These are the activations of a small neural network, seen along a few directions. Each row is one input.
In each table, some parts of the input vary, and every possible input appears once, in random order.
Descriptions start from the smaller parts, as in this example, which fits no table here: values(2) and (point or line(9) or (ring(5) and line(6))).
Shared parts are said once, and a part with two or three values counts as separate values.

Table:
x1: [ 46  -7  19 -26  -4   6  36   1   0 -34 -46 -18  38]
x2: [-76  -7  11 -31 -24 -59  -8  33  -7   8   7 -23   7]
x3: [ 47 -31 -53 -18 -10  26 -40  -6  -8  34  -3  -5  24]
x4: [ 11  42  37  -6 -32 -33  17  56  11 -15 -37 -15  47]
x5: [ 25  51  20  37 -48 -22   4  43  20 -10 -27  40 -17]
x6: [-61 -34  18 -18   2 -26 -11   2 -15 -27  40 -19  25]
x7: [ 14  19 -34  -2 -36 -15 -64  48   6  52   5  -2  29]
x8: [-42 -55  -9 -49  -1 -18  14 -23 -16 -13   2 -28   0]
x9: [ 26  -9 -29  13  -9  19 -65  17  -3  18  35   4  50]
x10: [-44 -32   0  34  -5 -20 -24  -6   2 -21  49  27 -38]
x11: [ 58   3   0  19 -18  19  22 -10  10 -32 -37  37 -26]
x12: [ 32  10 -40 -10  46  60 -22 -28  -9  72   8 -22  11]
x13: [-56 -10  -1 -41  56  12  35 -47 -24  23  15 -45 -11]
x14: [ 44  46  12  27  39  53  39 -33   9   4 -25  18 -40]
x15: [-39  -9 -19   9  50  19  22 -52  -3  28  25   4 -75]
x16: [ 33  38  31 -17  52  38  53 -25  -4   1 -34 -38  24]
x17: [-56  -5  -5  18 -32 -55 -21  23  10  15  18  25 -55]
x18: [ 38  25  25  52 -18  12  -1  12  14 -46   2  46   2]
x19: [-25 -52 -28   2  -7 -13   1 -31   2  -7  11  19 -63]
x20: [ 25  16  44   6  -3  -2  13  24   5 -50  -7  -8  66]
- The inputs of x1 and x3 match in every part but one. If x16 is changed in the same way as x1 into x3, which row does it become? => x12
- What do these inputs look like to the network? => line(4) and values(5)
- Which other rows does x17 become when the values(5) part takes its other values? List them by row number. => x2, x4, x5, x7
- Which other rows does x10 become when the values(5) part takes its other values? List them by row number. => x6, x9, x18, x20
